These are the activations of a small network on made-up records, seen along a few directions, one row for each record.
After each row come some of the record's fields: TUP, ROBA, ZAT, ZIMIT, TIL, ZUV.
A field that a record lacks is left out.
The largest differences between rows may come from other fields.
(in the rows, 500 means zero)
Strong random noise was added to every row along 12 fixed directions; ignore it. To show where, here is one row again and again, with new noise each time:
[477 372 432 624 422 508 394 497 586 540 454 401 588 358 593 498 337 329
 390 455 728 477 528 469 454 506 234 310 163 591 659 755]
[332 432 429 545 669 450 636 656 377 510 617 712 723 387 506 452 370 154
 281 510 550 416 263 711 490 437 762 621 517 339 549 528]
[304 413 382 649 656 461 600 636 425 501 584 671 590 527 587 358 436 303
 355 636 470 509 555 546 674 430 493 627 414 432 653 614]
[519 443 512 546 523 505 468 528 550 554 379 332 513 415 392 584 501 388
 541 493 601 489 505 484 332 533 459 431 602 466 524 602]
[542 585 411 459 597 462 390 570 497 563 391 539 512 495 506 618 480 523
 528 645 470 559 664 433 534 638 458 370 384 462 510 597]
[489 415 393 579 490 587 433 510 318 612 439 459 515 514 517 576 322 346
 575 637 480 436 653 337 539 562 388 468 485 537 583 624]
[617 325 578 536 486 413 365 494 630 606 388 408 710 368 473 825 669 579
 536 629 497 538 552 421 230 475 471 378 690 301 424 510]
[491 525 542 538 531 460 495 420 659 513 552 504 418 675 478 177 585 483
 685 411 532 542 595 430 667 480 598 550 497 547 409 309]
[511 228 321 644 345 538 396 461 461 552 490 666 585 416 438 524 645 474
 659 501 303 325 587 514 500 384 375 522 620 455 390 566]
[547 688 451 455 439 501 591 531 486 516 508 584 463 378 575 432 400 601
 453 494 584 530 449 520 533 597 474 322 123 641 474 522]
[600 357 598 616 431 430 582 421 393 622 469 428 592 505 484 581 496 368
 666 435 528 332 402 418 298 446 670 684 800 489 349 277]
[602 388 308 621 589 465 543 714 417 432 452 433 344 504 547 400 474 357
 589 499 291 454 577 601 377 409 520 652 642 603 534 635]
[613 547 658 513 478 457 650 501 560 514 496 304 458 465 540 504 520 610
 540 521 583 599 458 380 337 485 544 467 527 605 461 389]
[692 437 525 421 412 466 473 456 553 379 573 404 454 484 532 520 528 539
 585 388 448 521 482 325 444 446 451 437 433 814 390 484]

[423 502 520 433 569 516 444 411 447 474 565 526 506 684 460 508 508 466
 515 549 454 532 624 316 740 532 456 590 541 572 525 476]
TUP=furag, ZAT=fesu, ZIMIT=tovo, TIL=fav
[611 475 539 632 397 281 561 495 580 475 330 526 458 540 570 626 668 615
 562 381 510 386 477 529 325 465 462 644 591 477 398 394]
TUP=furag, ZAT=danaz, ZIMIT=lod, TIL=koli
[538 737 506 429 520 641 719 697 535 535 626 531 417 311 610 233 427 783
 398 626 443 710 350 831 381 461 767 300 342 350 507 406]
TUP=raruf, ROBA=loz, ZAT=seru, ZIMIT=dekin, TIL=koli
[731 595 484 349 460 466 389 484 653 447 583 542 425 539 628 356 557 729
 619 425 376 605 526 529 512 480 629 371 336 614 322 333]
TUP=dosu, ROBA=loz, ZIMIT=lod
[486 548 490 548 573 433 450 503 472 626 289 390 507 408 350 645 505 374
 535 433 629 378 484 646 331 630 475 587 643 398 495 584]
TUP=raruf, ROBA=giko, ZAT=zuzon, ZIMIT=lod, TIL=fav
[401 572 536 461 589 602 428 349 543 558 517 430 341 774 340 242 583 515
 762 539 460 582 760 290 817 566 477 576 643 557 479 377]
TUP=raruf, ROBA=loz, ZAT=zuzon, ZIMIT=tovo
[332 453 453 569 609 494 525 600 696 444 580 638 509 529 494 264 663 548
 423 592 439 634 588 608 669 398 481 471 445 338 579 551]
TUP=raruf, ROBA=loz, ZAT=danaz, ZIMIT=tovo, TIL=koli
[399 410 488 738 359 551 642 405 383 630 459 546 476 535 503 406 531 533
 644 582 502 387 605 371 581 457 361 613 554 506 498 433]
TUP=dosu, ROBA=loz, ZAT=zuzon, ZIMIT=lod, TIL=fav, ZUV=gifel
[583 586 499 349 471 487 391 488 607 507 584 659 610 404 544 546 611 734
 472 560 394 598 479 599 510 521 615 320 373 371 366 411]
TUP=dosu, ROBA=giko, ZAT=seru, ZIMIT=lod, TIL=fav, ZUV=guki
[563 437 549 417 188 618 652 409 353 422 681 596 649 230 568 677 365 590
 352 456 542 425 209 376 415 422 420 279 241 731 440 522]
TUP=raruf, ROBA=loz, ZAT=dadib, ZIMIT=dekin
[303 464 592 411 650 450 458 466 605 398 562 491 645 496 363 593 540 296
 272 442 667 558 401 462 610 491 440 529 518 477 604 648]
TUP=furag, ZAT=zuzon, ZIMIT=lod, TIL=fav
[503 504 389 500 402 610 570 521 460 430 469 558 359 392 348 562 762 817
 582 584 224 515 602 549 514 447 274 477 608 574 442 647]
TUP=raruf, ROBA=loz, ZAT=seru, ZIMIT=dekin
[646 735 543 479 547 497 428 481 426 801 435 509 513 592 733 409 247 594
 637 625 587 541 568 556 459 678 824 422 353 287 421 172]
TUP=dosu, ROBA=loz, ZAT=sulu, ZIMIT=tovo, ZUV=guki
[280 306 525 623 495 497 501 449 553 519 550 591 699 489 465 508 552 337
 372 522 591 459 469 502 577 400 440 558 568 311 596 562]
TUP=furag, ZAT=dadib, ZIMIT=lod, TIL=fav
[415 588 441 648 675 313 680 628 392 519 378 556 423 586 540 455 504 373
 444 477 521 405 510 660 505 535 543 840 573 477 564 502]
TUP=furag, ZAT=danaz, ZIMIT=dekin, TIL=fav
[364 694 533 458 680 388 553 555 533 534 384 584 550 475 403 651 619 575
 359 618 567 577 532 580 558 634 489 528 494 326 546 569]
TUP=furag, ZAT=dadib, ZIMIT=dekin, TIL=fav
[656 450 461 490 504 421 391 568 584 435 428 428 420 556 537 477 517 431
 589 356 446 445 476 599 332 467 612 536 611 492 436 459]
TUP=dosu, ROBA=giko, ZAT=danaz, ZIMIT=lod, TIL=koli, ZUV=guki
[414 572 396 514 637 468 426 536 588 496 455 535 435 531 397 359 575 456
 523 461 501 518 612 635 624 564 450 533 433 483 529 608]
TUP=raruf, ROBA=loz, ZAT=seru, ZIMIT=lod, TIL=fav
[366 502 382 534 561 613 355 490 370 657 397 535 502 551 420 550 432 428
 550 658 453 463 698 506 635 595 397 520 581 317 594 632]
TUP=furag, ZAT=zuzon, ZIMIT=lod, TIL=fav
[500 403 494 440 599 308 472 534 713 231 653 622 576 554 587 436 647 450
 326 338 479 572 428 512 610 357 458 553 326 689 497 559]
TUP=dosu, ROBA=loz, ZIMIT=dekin
[454 600 456 624 692 408 484 587 512 609 368 477 408 706 584 305 381 335
 559 505 585 493 603 626 538 572 661 653 542 319 590 422]
TUP=dosu, ROBA=loz, ZIMIT=dekin
[582 671 528 378 583 461 504 561 641 373 506 402 361 466 502 457 586 681
 451 487 481 672 547 530 507 558 431 399 340 666 514 586]
TUP=dosu, ROBA=giko, ZAT=seru, ZIMIT=lod, TIL=koli, ZUV=guki
[394 747 574 549 594 323 625 486 457 602 296 500 529 421 466 702 486 525
 345 521 778 449 488 524 495 731 341 550 275 517 576 577]
TUP=raruf, ROBA=giko, ZAT=danaz, ZIMIT=lod, TIL=fav
[354 607 475 651 435 488 629 467 528 619 444 675 478 492 498 309 559 580
 508 471 583 433 481 692 597 521 514 573 430 316 485 409]
TUP=furag, ZAT=seru, ZIMIT=tovo, TIL=koli
[468 544 493 543 286 573 696 428 349 454 429 483 412 342 385 576 453 497
 472 324 611 312 293 528 404 513 339 511 439 705 486 593]
TUP=raruf, ROBA=loz, ZIMIT=tovo
[356 491 400 555 742 452 426 579 545 472 369 407 413 539 316 482 611 318
 505 539 492 529 694 527 601 575 315 620 621 505 645 766]
TUP=dosu, ROBA=giko, ZAT=zuzon, ZIMIT=dekin, TIL=fav, ZUV=guki
[335 473 596 688 299 600 656 388 704 518 526 422 445 457 506 224 565 645
 484 506 730 591 552 390 615 430 216 323 256 544 625 541]
TUP=dosu, ROBA=giko, ZAT=dadib, ZIMIT=dekin, ZUV=gifel
[506 516 419 429 448 530 495 480 397 414 459 639 406 618 354 547 591 492
 633 423 319 378 498 477 580 512 583 599 721 506 370 441]
TUP=furag, ZAT=fesu, ZIMIT=lod, TIL=koli
[511 357 465 573 568 431 241 438 620 568 370 392 537 578 462 642 666 528
 581 584 445 535 794 411 539 517 253 538 621 420 561 631]
TUP=furag, ZAT=fesu, ZIMIT=dekin, TIL=fav
[475 631 547 373 432 747 491 443 550 573 506 432 370 457 252 330 556 614
 678 493 484 552 461 564 501 565 643 310 659 366 393 396]
TUP=dosu, ROBA=giko, ZAT=sulu, ZIMIT=tovo, TIL=koli, ZUV=gifel
[469 530 371 461 659 465 446 681 499 509 503 630 587 406 537 493 423 374
 353 540 473 512 422 751 446 517 652 455 425 323 552 604]
TUP=dosu, ROBA=giko, ZIMIT=tovo
[552 360 619 592 592 322 537 486 436 414 616 437 530 785 788 538 449 450
 428 543 426 544 598 290 582 360 499 834 598 633 588 372]
TUP=furag, ZAT=fesu, ZIMIT=dekin, TIL=koli
[443 597 576 352 409 703 453 383 469 503 628 416 474 501 506 445 347 595
 414 525 584 607 496 397 663 536 396 331 307 596 583 539]
TUP=furag, ZAT=fesu, ZIMIT=lod, TIL=koli
[521 408 665 521 521 436 593 492 460 574 668 485 745 415 685 600 426 497
 352 642 574 572 386 404 394 422 616 519 462 454 519 364]
TUP=dosu, ROBA=giko, ZAT=zuzon, ZIMIT=tovo, TIL=fav, ZUV=guki
[311 459 596 569 602 367 408 330 641 493 479 532 598 702 438 434 542 262
 472 381 750 448 574 346 754 563 393 604 427 512 568 485]
TUP=dosu, ROBA=giko, ZIMIT=dekin
[198 714 388 490 588 483 618 525 518 506 423 833 530 415 281 453 659 522
 348 479 583 436 423 749 716 618 443 503 350 322 514 625]
TUP=raruf, ROBA=loz, ZIMIT=lod
[624 558 491 526 639 223 383 563 557 612 381 676 633 567 635 651 563 527
 546 562 466 451 575 578 431 600 708 582 505 285 368 311]
TUP=raruf, ROBA=giko, ZAT=danaz, ZIMIT=lod, TIL=koli
[459 628 717 555 392 576 707 439 516 663 488 383 492 473 532 430 456 691
 514 610 678 596 415 464 397 516 635 425 542 299 507 259]
TUP=furag, ZAT=sulu, ZIMIT=tovo, TIL=fav
[607 536 570 478 577 300 471 443 560 454 491 480 455 668 557 448 553 444
 596 333 517 467 501 467 520 500 630 715 569 619 382 313]
TUP=furag, ZAT=zuzon, ZIMIT=dekin, TIL=fav
[373 222 620 610 485 517 433 357 600 515 752 510 671 667 601 273 507 365
 495 507 516 551 537 374 698 273 561 644 625 397 546 338]
TUP=furag, ZAT=seru, ZIMIT=dekin, TIL=fav
[640 492 402 360 568 363 396 582 375 363 523 624 559 533 589 720 362 309
 409 403 398 408 396 488 464 529 631 564 459 624 451 552]
TUP=furag, ZAT=dadib, ZIMIT=tovo, TIL=fav

Which values does each new row have?
[429 579 612 478 495 634 782 496 297 471 677 362 433 471 523 394 311 483
 399 551 554 563 389 401 547 476 511 574 456 738 605 485]
TUP=raruf, ROBA=giko, ZAT=seru, ZIMIT=tovo, TIL=fav
[523 689 585 377 585 455 539 501 583 470 496 477 420 557 493 547 661 803
 501 644 430 707 639 398 597 566 450 462 466 536 472 456]
TUP=furag, ZAT=zuzon, ZIMIT=dekin, TIL=fav
[421 426 437 656 542 480 620 705 492 468 474 497 528 345 651 595 522 606
 249 702 420 607 530 667 384 382 333 527 476 352 712 750]
TUP=furag, ZAT=seru, ZIMIT=lod, TIL=koli
[505 456 566 469 308 533 449 344 597 537 422 509 556 390 309 642 687 620
 602 421 560 435 449 442 433 508 402 378 602 440 359 468]
TUP=furag, ZAT=zuzon, ZIMIT=dekin, TIL=fav
[536 644 368 615 310 537 500 399 542 605 391 621 293 531 487 148 505 604
 759 303 544 344 541 671 596 564 500 471 306 527 364 361]
TUP=dosu, ROBA=loz, ZIMIT=dekin
[590 363 613 531 356 568 435 360 336 658 517 393 676 497 644 720 268 439
 539 595 597 434 481 251 385 505 512 426 516 488 502 385]
TUP=dosu, ROBA=loz, ZIMIT=dekin
[479 501 571 412 736 495 431 604 524 526 549 392 598 529 523 559 415 372
 384 648 519 646 507 503 449 522 658 475 602 344 609 528]
TUP=dosu, ROBA=giko, ZIMIT=tovo
[419 282 552 471 495 614 444 515 576 426 710 450 641 445 524 410 471 387
 343 481 475 571 373 605 476 289 585 491 624 376 580 536]
TUP=furag, ZAT=fesu, ZIMIT=lod, TIL=koli
[661 455 578 461 639 481 558 711 480 497 505 257 538 385 637 656 404 512
 379 635 452 651 407 599 134 423 680 481 664 413 576 522]
TUP=raruf, ROBA=loz, ZAT=sulu, ZIMIT=dekin
[599 381 570 575 403 587 597 558 547 481 625 333 464 474 713 375 426 629
 499 623 451 658 508 387 373 324 494 397 464 558 569 456]
TUP=dosu, ROBA=loz, ZAT=zuzon, ZIMIT=lod, ZUV=gifel
[503 140 537 514 441 687 466 507 491 435 769 372 631 443 568 464 496 483
 446 626 332 609 472 394 429 208 487 468 690 510 571 538]
TUP=dosu, ROBA=loz, ZAT=sulu, ZIMIT=tovo, ZUV=guki
[509 573 335 437 523 560 477 566 370 459 459 556 408 445 423 549 455 482
 511 534 393 451 557 507 565 600 385 450 400 638 525 686]
TUP=dosu, ROBA=giko, ZIMIT=tovo
[468 430 415 605 646 355 475 594 496 468 506 560 494 591 619 402 490 352
 431 433 451 447 525 678 531 428 535 765 530 468 564 527]
TUP=furag, ZAT=sulu, ZIMIT=tovo, TIL=koli
[520 459 446 430 495 548 273 423 567 498 428 403 510 431 342 570 509 383
 547 370 573 436 551 516 488 593 343 388 459 595 490 684]
TUP=dosu, ROBA=giko, ZAT=seru, ZIMIT=lod, TIL=koli, ZUV=guki
[271 618 566 498 570 466 518 394 506 547 384 527 541 528 289 575 531 376
 422 450 742 429 486 469 650 662 384 533 461 446 568 566]
TUP=raruf, ROBA=giko, ZAT=danaz, ZIMIT=tovo, TIL=fav
[550 406 282 554 512 446 277 496 474 509 480 699 463 653 564 411 519 413
 661 449 274 382 685 571 662 486 520 623 530 451 429 497]
TUP=furag, ZAT=seru, ZIMIT=tovo, TIL=fav
[606 442 712 502 371 605 788 556 413 433 608 236 486 395 615 649 425 691
 413 683 477 662 371 274 237 355 511 410 629 607 572 450]
TUP=raruf, ROBA=loz, ZAT=dadib, ZIMIT=dekin
[525 555 614 545 578 468 529 457 542 534 401 242 356 617 456 429 476 446
 598 412 640 517 558 445 445 553 476 613 601 608 536 449]
TUP=raruf, ROBA=loz, ZAT=sulu, ZIMIT=tovo, TIL=koli
[560 352 368 410 210 885 472 505 304 549 715 570 566 223 500 422 281 521
 532 567 334 436 330 574 413 389 573 185 432 481 459 551]
TUP=dosu, ROBA=giko, ZIMIT=tovo
[586 541 479 479 507 567 425 542 574 544 472 399 397 470 497 408 531 623
 589 528 443 571 574 597 423 517 506 405 505 458 490 500]
TUP=dosu, ROBA=giko, ZAT=sulu, ZIMIT=tovo, TIL=koli, ZUV=guki
